These are the activations of a small neural network, seen along a few directions. Each row is one input.
In each table, some parts of the input vary, and every possible input appears once, in random order.
Descriptions start from the smaller parts, as in this example, which fits no table here: ring(8) and (point or ring(11) or (values(3) and line(6))).
Shared parts are said once, and a part with two or three values counts as separate values.

Other details of the inputs vary at random and push rows far along two fixed directions, the same in every table; ignore that.

Rows:
row 1: [  1  90 -25 -65 -34 -16 -39  69  48  93 -23 -62  41 -39 -60]
row 2: [-36 -26 -16  35   9   9   8 -21 -30  -5 -13 -22  23 -10 -19]
row 3: [ -9 111 -25 -67 -36 -27 -31  55  41  89 -14 -60  56 -37 -33]
row 4: [ 57 -25  47 -48  -6  19   8  -1  -2   1  -7  15 -44   8  39]
row 5: [-19  -5   0  30  13  -8   9  -4  -9 -20  -1   7  11   7 -44]
row 6: [-33 -13 -32  69  17  -8  -9   2  -1 -23   5  26   8  16 -47]
row 7: [-36  -1 -34  68  16 -19  15 -18   1 -26  10  19  24  14 -32]
row 8: [ 47  -9  37 -52  -8  17  -4  -7  -8  -6   2  23 -46   0  60]
row 9: [ 49 -17  43 -52  -5  22  -3  -2  -6  -1  -1  23 -50   1  47]
row 10: [ 52  -3  39 -50  -8  14  16 -19  -7  -9   4  12 -31   3  62]
row 11: [-44  10 -24  59  18 -16  10 -18 -20 -40  17  18  29   8 -31]
row 12: [-48   3 -20  51  20 -18   5 -16 -24 -42  11  20  24   7 -40]
row 13: [ 14 -24   3  19   8   6   0  -2   3 -12   0  21 -16  12  -4]
row 14: [-49 -30 -21  34  10   0  -7   6  -2 -15   6 -28   7   9  -4]
row 15: [ -9 113 -21 -69 -34 -29 -24  47  42  85 -17 -66  58 -40 -37]
row 16: [ 40 -44  39 -46  -9  38  19 -28 -24   9 -21 -22 -25 -11  57]
row 17: [ 27 -46  32 -44  -9  28  -3  -1   7   0  -2 -26 -49   4  74]
row 18: [-12  -8 -24  44   1  -7  -2   3  11  -6  10  18   9  11 -25]
row 19: [ -5  95  -3 -75 -27 -27 -22  55  33  84 -27 -76  46 -41 -72]
row 20: [ 10 -11  -6  23   3  -1   9 -11   8 -10   9  23  -9   9  19]
row 21: [-12  -6  -8  35  12  -7  12  -9   0 -17  -3   4  12  11 -43]
row 22: [ -2  -6   8   2   9  -2   6 -16 -18 -28   6  21  -7   5   7]
row 23: [ 28 -49  33 -44  -7  27  -1  -1   7   0  -1 -28 -45   3  74]
row 24: [  1 -16   9   7  12   5  -6   0 -14 -19   8  28 -16   4   0]
row 25: [ 28 -45  43 -49  -6  24  17 -16   3  -7  -6 -40 -38   4  63]
row 26: [-11 113 -25 -72 -29 -24 -38  59  33  84  -8 -59  54 -44 -33]
row 27: [ 40 -47  26 -41 -15  45   1 -11 -19  15 -16  -8 -33 -14  67]
row 28: [-21 -41   9  10   8   6  14 -16  -5 -24   1 -35 -11   8  16]
row 29: [ 58 -24  50 -50  -5  18  15  -9  -2  -3 -10   9 -42   6  34]
row 30: [ 60 -14  30 -38  -9  15  17 -14  16   6   0  16 -35   6  64]
row 31: [  2  -2  -4  14   0   5  -2  -5 -10 -23  17  29  -8   3  23]
row 32: [ 65 -27  39 -42  -5  22   8  -5  11   4  -9  13 -42   9  41]
row 33: [-41   5 -32  67  14 -20   5 -13  -8 -30  13  25  27  12 -22]
row 34: [-31 -13 -31  70  13 -16   4  -6   2 -19  11  22  19  22 -42]
row 35: [  2   2   9   9   6  -4  18 -24 -16 -29  10  13  -2   5  12]
row 36: [-45  -7 -22  55  23 -10  -7   2 -21 -30  12  30  14  11 -46]
row 37: [-38 -15 -22  64  20 -10  -9   7 -11 -26   8  27  11  10 -49]
row 38: [-17   4 -24  41   8 -16  12  -9   6 -10   7  14  15   9 -14]
row 39: [  2  -2  -1  14   5   1  -2  -7 -12 -22  16  27  -7   5  23]
row 40: [ 52  -4  35 -48 -10  16   9 -11  -7  -5   7  18 -34   5  67]
row 41: [-31 -13 -25  64  20 -11   6  -9  -4 -28   1  17  17  17 -55]
row 42: [-12  -8 -21  44   6 -11  -2   0  10  -5   9  16  10  12 -25]
row 43: [ 51 -17  49 -57  -2  18  12 -12  -9  -6  -4  13 -41   2  39]
row 44: [-42   4 -37  70   8 -11  -4  -5  -3 -29  18  32  23   9 -19]
row 45: [ 51 -16  54 -57  -2  18  18 -16 -10  -9  -4   9 -38   1  36]
row 46: [ 61 -11  40 -41 -10   9  34 -29  10  -1  -4   2 -33   6  53]
row 47: [ 10  -7   4  18   4  -4  27 -26   4 -18   4  11  -2  11   8]
row 48: [  3  96 -14 -66 -33 -32 -14  44  49  92 -22 -78  52 -34 -63]
row 49: [-41   8 -24  65  14 -21  16 -24  -9 -36  11  16  29  11 -30]
row 50: [-31 -12 -19  64  20 -14  13 -15  -6 -31   0  10  18  15 -59]
row 51: [-43   7 -36  70  11 -14  -7  -8  -4 -28  16  32  20  12 -18]
row 52: [ 65 -27  41 -44  -6  17  15  -9   7   3 -11   9 -42  10  39]
row 53: [ 28 -48  36 -47  -6  22   9  -7   3  -2  -4 -33 -42   5  70]
row 54: [-13  -5 -22  44   4 -10  -4   0  11  -5   8  18   5  14 -24]
row 55: [-30 -13 -30  70  15 -20   8  -9   1 -21  10  20  20  20 -43]
row 56: [ 48 -11  40 -55  -7  15   4  -9 -11  -7   1  19 -39   3  57]
row 57: [-15 109 -10 -82 -28 -31 -26  47  24  76 -19 -71  51 -46 -54]
row 58: [ 39 -45  27 -41 -12  42  -2 -13 -19  17 -17  -8 -36 -11  68]
row 59: [ 28 -49  30 -44 -12  31  -1   1   8  -1   0 -26 -46   1  73]
row 60: [-29   5 -20  28   7  -6 -14   5 -13 -22  12  25   8  -1 -16]
row 61: [-32 -15 -28  66  19 -10  -1   0  -4 -23   4  22  15  19 -50]
row 62: [-25  13 -19  32  10 -14   1  -5 -14 -21  14  17  17   4 -10]
row 63: [ 15 -18  10  17   3  -3  23 -23   5 -15   3   9  -4  17  -6]
row 64: [-26  -2 -14  29  10  -1 -12  10 -11 -17  10  25   3   0 -29]
row 65: [ 48 -11  41 -56  -5  11   8 -12 -11  -8  -1  16 -38   0  56]
row 66: [-31 -13 -32  71  16 -15   2  -6   5 -20  12  24  20  18 -40]
row 67: [-38 -15 -25  64  15  -6  -9   9 -10 -28   9  29  10   9 -49]
row 68: [ 60 -15  26 -36 -16  18  14 -10  16   5   2  18 -39   4  64]
row 69: [ 28 -48  34 -46  -5  27   2  -3   8  -1  -2 -29 -42   4  73]
row 70: [ 40 -47  29 -41 -10  40   0 -13 -20  17 -17 -10 -32 -13  67]
row 71: [-30 -11 -28  68  15 -18  11 -15   2 -23   9  17  22  20 -46]
row 72: [-45  -7 -23  55  25  -9  -9   2 -17 -30  13  31  15   8 -44]
row 73: [-38 -14 -20  61  21 -14   0   1 -14 -28   5  22  14  13 -52]
row 74: [ 59 -12  27 -36 -13  15  12 -12  15   7   0  18 -43   6  65]
row 75: [-45   9 -36  64  15 -12 -11  -3 -16 -32  21  32  17   8 -20]
row 76: [-45  -7 -21  54  24 -14  -3  -2 -21 -31  10  27  15   9 -47]
row 77: [ -7  94 -16 -70 -30 -20 -44  71  38  92 -22 -60  36 -40 -60]
row 78: [-56 -35 -37  66  15   9  -6 -10 -34 -11  -5  -1  28  -1 -25]
row 79: [-15 106 -21 -79 -26 -26 -43  61  29  82 -14 -57  49 -46 -43]
row 80: [-56 -35 -36  65  17   6  -2 -13 -35 -13  -7  -4  29  -3 -26]
row 81: [ 54  -7  34 -39 -13  15   7 -13   7   0   3  19 -33   3  71]
row 82: [-26   2   0  24  16 -10   7  -9 -17 -23   4   9  10   2 -41]
row 83: [  8 -22  11  12  11   5   0   1  -6 -16   1  23 -14   9  -6]
row 84: [ -35   71  -21  -74  -28  -17  -32   58   41   85  -22 -114   46  -40
  -35]
row 85: [ -9 111 -25 -66 -33 -26 -33  55  45  89 -13 -59  56 -41 -31]
row 86: [ 40 -47  30 -43  -8  41   4 -15 -19  16 -17 -10 -29 -12  67]
row 87: [  9 -10  -5  21   3  -2  14 -13   5 -11   7  22  -7  14  16]
row 88: [-41   8 -24  65  13 -18  14 -22  -8 -35  12  18  31  12 -29]
row 89: [ 48 -12  38 -53  -6  15  -2  -7  -8  -7   2  21 -41  -2  60]
row 90: [-23  72 -25 -71 -31  -4 -31  46  15 102 -37 -95  60 -55 -41]
Description of these inputs: line(9) and (values(2) or ring(8)).
The inputs of row 78 and row 58 match in every part but the line(9) part. If row 56 is changed in the same way as row 78 into row 58, which row does it become?
> row 8
The inputs of row 21 and row 13 match in every part but the line(9) part. If row 5 is changed in the same way as row 21 into row 13, which row does it become?
> row 37
The inputs of row 86 and row 80 match in every part but the line(9) part. If row 26 is changed in the same way as row 86 into row 80, which row does it become?
> row 62
Change only the values(2) part in row 86. List by row number the other rows that result.
> row 69
Change only the values(2) part in row 27. List by row number the other rows that result.
> row 59
Which other rows agree with row 10 in the line(9) part? List them by row number.
> row 7, row 15, row 22, row 29, row 41, row 43, row 71, row 84, row 90

Rows:
row 91: [ 59  -8  52 -42  20 -11  24 -14 -21 -17   5  65 -36  24  12]
row 92: [ 56   3  18 -68 -22  32 -14  12  -6  46 -16 -11 -12 -22  79]
row 93: [-60   1 -42  61  23 -26   8   4  28 -22   8 -26  32  19 -45]
row 94: [ 27 -73  42  -1  23  23  14  -3  -2 -45   1  33 -63  29  26]
row 95: [-60  56 -29  -9  -4 -12 -31  35  -3  12  13 -41  47 -38 -30]
row 96: [ 84  77  22 -72 -50   2  16  11  65  47  -5 -22   0 -13  17]
row 97: [ 25 -28  34 -24  -1  33   6  -8 -24  13 -22  11 -14 -10   1]
row 98: [ 29 -28   6 -13  -2   4  18 -15  28  11   5 -20 -20  23  32]
row 99: [-36  -8 -17  45   3   8  13 -34 -22  -9  -1   5  22  -7  18]
row 100: [ 20  24   0  33 -10   2   2  15  19 -16   8  51  -3   7 -53]
row 101: [  39 -121   29   44   21   32   25  -32  -29  -50    6   71  -58   38
   38]
row 102: [ 12   1  29 -50  -1  20 -16  12 -20  -6   5 -10 -28 -25  17]
row 103: [-50 -20 -52  77   4 -17   3 -10   1  -3  13   8  28   7   0]
row 104: [-15 -12   0  15   3  -2  16 -23 -17 -16 -21 -17  10  -5 -41]
row 105: [-42 -30 -46  64  15  -3 -29  13 -18  -4   7  31  11   2 -32]
row 106: [-38   7 -25  67  46 -37  -7 -16 -44 -53  26  88   9  25 -44]
row 107: [ 37 -23  34 -44 -10  42  -3 -23 -24   5  -8  16 -22 -15  84]
row 108: [ 39  21  28 -97 -31  28 -12   5 -12  25 -15 -24 -15 -33  68]
row 109: [  34   40   23 -108  -31   23  -28   26  -13   49  -27  -36  -15  -44
   18]
row 110: [-59  11 -25  47   7 -26   4   1  12 -24  14 -41  39  20 -47]
row 111: [-37   8 -21  20  -7  -1  12 -23 -21 -17  -1 -14  17 -13  11]
row 112: [-51  15 -24  20   3  -3  -9  17 -25   1 -16 -13  34 -17 -84]
row 113: [-43   6  -7  23  -3 -16  -1  -1   3 -25  18 -24   7  11  16]
row 114: [-30 -10 -32  24   7  -2 -27  15   6   1  18   9   2   8  14]
row 115: [ 56 -86  34  28  15  29  37 -48 -25 -29 -18  30 -40  26  38]
row 116: [ 44 -33  17 -24 -11   1  10  -3  21  35 -21 -16 -14   2   8]
row 117: [ 54 -54  33 -14   3  37  13  -5 -26   6 -19  24 -33   7  25]
row 118: [ 33  42   6 -90 -37  -3 -13  28  47  80  -6 -59 -13 -19  56]
row 119: [-32  36 -31  52  31 -55  28 -26  -4 -25  19  30  48  28 -52]
row 120: [ 63  -7  53 -74 -19  25  15 -19   4  45 -39 -30 -18 -19  26]
row 121: [  2   4  23 -43 -12   8 -23  18   1  -9  13 -17 -16   1  52]
row 122: [-28  14 -39 114   0 -13  20 -29  10 -63  34  66  12  21 -12]
row 123: [-50  -3 -25  49  23 -28  -3  14  27 -12  -8 -23  18  12 -69]
row 124: [-67 -17 -13  62  21 -14 -13  21 -15 -41  13   2  16  21 -76]
row 125: [ 27   0   0 -16 -16  15  11  -9  -4  32 -12 -16   0 -11  59]
row 126: [ 14  94 -19  -4 -32 -28  -8  33  59  45 -12 -19  39 -19 -86]
row 127: [ 35 -10   6 -29  -6  28 -21  13 -23  31 -18   7 -17 -15  27]
row 128: [-35  52 -43 -25  -9 -16 -57  61  23  67  -4 -36  21 -22 -52]
row 129: [ -2  21 -24  64  -6   2  -7  -5   9 -47  30  70   4   9   3]
row 130: [ 36 -31  32  19  26 -17  48 -65 -30 -66  29  85 -40  41  80]
row 131: [-32  66 -32 -28 -22 -16   2  11  13  44 -21 -76  61 -31 -53]
row 132: [-41  -5 -36  50  13 -27  -8  11  24  15  -4 -22  22  14 -73]
row 133: [ -4 -25 -25  52  10   6  25 -26 -10  -3  -7  -7  26  13  -4]
row 134: [-40  34 -30  43  31 -42  -7  -8 -25 -33  29  63  34  15 -18]
row 135: [ 63 -20  27  20  -6  29   3 -20  -4 -54  20  91 -61  17  38]
row 136: [ 17 -67  44   2  14  26  -7 -16 -33 -67  18  38 -67  29  54]
row 137: [-29  61 -28 -17 -17  -9  -2   8  17  65 -24 -67  70 -31 -48]
row 138: [-68 -13 -30  82  27 -15  26 -27 -14 -55  22 -17  39   9 -51]
row 139: [ 19  -4  20 -39  -7  33 -20  -2 -27  24 -18   8 -15 -24  23]
row 140: [-44  38  -7 -13   2 -10 -15  42  -3  19  -2 -41  34 -30 -83]
row 141: [ 31 -26  30 -49   1  21 -10   9  14 -15   7   7 -48   5  87]
row 142: [-35  50 -53 -16 -22 -17 -46  53  23  72  -4 -36  55 -33 -19]
row 143: [  44   30   50 -100  -22    3    8   15   22   43  -21  -71  -10  -33
   -2]
row 144: [-41 -35 -27  59  23  -6 -11  17  -1  -9   9  18   0  22 -60]
row 145: [  6  12   8  23  30 -45  26 -27  -9 -24   3  43  10  27 -43]
row 146: [  39 -110   15   54   16   21   48  -63  -10  -53   13   43  -40   45
   68]
row 147: [ -3  26  21 -39 -13 -19  -9  24  27  23 -14 -62   8  -1 -36]
row 148: [ 24  42  17 -89 -26  -5  -7  31  49  51 -10 -59 -16 -19  59]
row 149: [ 25 -40  28 -28  13  21 -15   9   0 -24   2  22 -62  10  48]
row 150: [-21  56  -1 -45 -20 -10  -1  16  12  29   5 -63  23 -37  10]
Describe the family of inputs behind these rows.
> ring(6) and (values(2) or ring(8))
The inputs of row 98 and row 144 match in every part but the ring(6) part. If row 131 is changed in the same way as row 98 into row 144, which row does it become?
> row 112
The inputs of row 106 and row 91 match in every part but the ring(6) part. If row 105 is changed in the same way as row 106 into row 91, which row does it become?
> row 101
Which other rows agree with row 95 in the ring(6) part? List them by row number.
> row 92, row 107, row 108, row 114, row 121, row 129, row 134, row 141, row 142
Which other rows agree with row 116 in the ring(6) part? List them by row number.
> row 104, row 115, row 120, row 123, row 126, row 132, row 143, row 145, row 147
A walk changes only the ring(8) part. It starts at row 139 and steps to row 109. List the rest of the walk in order.
> row 102, row 136, row 149, row 128, row 105, row 127
Change only the values(2) part in row 122. List by row number the other rows that result.
> row 130
